A small network was trained on made-up records. Each row is its average activation on records with the value named, seen along a few directions.
Related values have similar rows: they may be neighbours, one step apart, or belong to one group.
(in the rows, 500 means zero)
Random noise pushes rows far along 12 fixed directions. That doesn't count. These rows show it; they differ only by the noise:
[558 412 422 568 412 595 456 414 539 520 517 549 417 448 574 386 646 456
 484 510 571 495 438 298]
[505 450 594 286 467 680 474 499 558 637 404 475 514 531 659 541 502 416
 536 591 507 431 454 475]
[726 376 399 565 470 597 476 469 603 630 472 411 492 510 597 505 545 324
 405 533 556 557 550 314]
[481 507 341 695 403 584 550 464 461 410 417 371 359 517 396 479 578 630
 568 404 551 611 587 665]
[440 317 407 600 459 575 376 677 240 446 469 589 603 531 643 388 344 331
 433 595 537 369 469 253]
[544 491 426 477 591 635 485 742 448 485 262 500 616 611 583 541 427 292
 605 583 585 334 482 537]
[394 648 582 572 335 465 490 399 577 562 539 390 637 490 707 411 667 608
 323 556 447 748 584 547]
[698 531 453 535 593 437 518 742 562 430 426 710 607 507 487 672 342 422
 410 486 684 354 316 571]
[462 566 315 490 505 587 659 634 443 605 529 398 523 505 583 466 619 586
 463 491 383 320 281 594]
[696 389 260 608 482 473 667 679 604 527 565 445 467 488 463 476 681 533
 554 520 677 410 510 564]
[666  24 470 442 330 315 551 667 603 580 686 561 583 316 615 511 346 484
 376 645 713 493 556 449]
[530 789 549 816 374 391 406 540 384 455 443 508 530 688 511 401 525 592
 194 485 650 561 735 503]
[587 289 303 594 543 752 516 493 503 392 680 414 518 520 479 672 583 451
 724 484 527 823 546 382]
[679 397 515 440 551 604 482 573 476 538 427 474 417 628 388 665 316 412
 544 494 653 433 650 515]


Field Z:
z6: [477 600 349 533 592 547 583 618 563 491 279 429 603 484 600 453 637 337
 611 555 408 458 364 623]
z5: [639 428 545 594 548 182 440 533 502 520 853 557 645 483 482 531 413 484
 283 539 491 633 654 254]
z4: [584 530 481 554 526 304 554 629 573 503 496 505 540 510 447 498 549 520
 487 528 579 421 562 615]
z7: [482 502 489 410 578 582 553 640 399 509 590 557 503 568 531 528 548 546
 652 552 497 398 431 447]
z1: [601 520 525 592 510 491 397 589 573 452 290 502 497 534 503 637 340 389
 448 477 459 585 539 616]
z2: [589 614 491 584 602 404 503 631 472 431 511 610 631 541 533 511 460 397
 398 509 551 449 433 386]
z9: [574 299 427 522 505 423 475 585 403 541 537 444 518 455 498 557 300 482
 451 497 457 475 580 446]
z8: [602 263 314 601 506 530 585 576 400 526 826 347 479 482 403 711 349 574
 422 438 302 690 439 494]
z3: [530 497 642 338 609 666 394 463 525 536 558 576 597 574 601 692 444 307
 481 562 373 589 379 337]
Z is arranged as a 3 by 3 grid.
- Which values are neighbours of z3? Give them in the order they are listed. => z6, z8
- Which values are neighbours of z5? Give them in the order they are listed. => z4, z1, z9

Field P:
p6: [499 523 432 561 544 332 602 483 574 415 563 557 564 412 434 411 594 499
 487 504 589 519 473 544]
p5: [374 554 688 392 372 763 328 296 426 553 426 563 311 540 595 592 396 542
 372 472 361 530 346 485]
p9: [586 566 528 569 313 519 475 482 488 622 360 369 369 559 506 612 378 690
 267 419 504 564 592 687]
p8: [514 262 472 588 345 328 488 361 611 501 613 566 390 273 479 338 557 596
 402 468 480 522 465 420]
p4: [341 331 588 433 455 475 489 486 576 396 678 511 710 451 607 411 725 416
 731 697 567 795 675 397]
p7: [549 552 472 546 566 624 478 505 510 347 472 700 390 501 410 545 577 491
 684 427 609 447 334 439]
p2: [654 504 476 353 514 409 575 420 620 673 476 524 381 373 472 530 398 559
 356 417 522 316 334 520]
p1: [303 649 285 873 546 464 399 519 424 123 322 554 609 377 472 476 454 515
 594 316 331 714 289 622]
p3: [767 522 571 502 553 461 569 583 629 445 407 507 392 649 261 683 461 516
 648 479 876 501 808 687]
P is arranged as a 3 by 3 grid.
- Which values are neighbours of p4? Give them in the order they are listed. => p6, p5, p7
- Which values are neighbours of p1? Give them in the order they are listed. => p9, p8
A value of P combines one of 3 hidden first parts with one of 3 second parts; all combinations occur once.
- Changing only the second part turns p3 into p6. p8 has the same second part as p3; what does that change turn p8 into? => p5
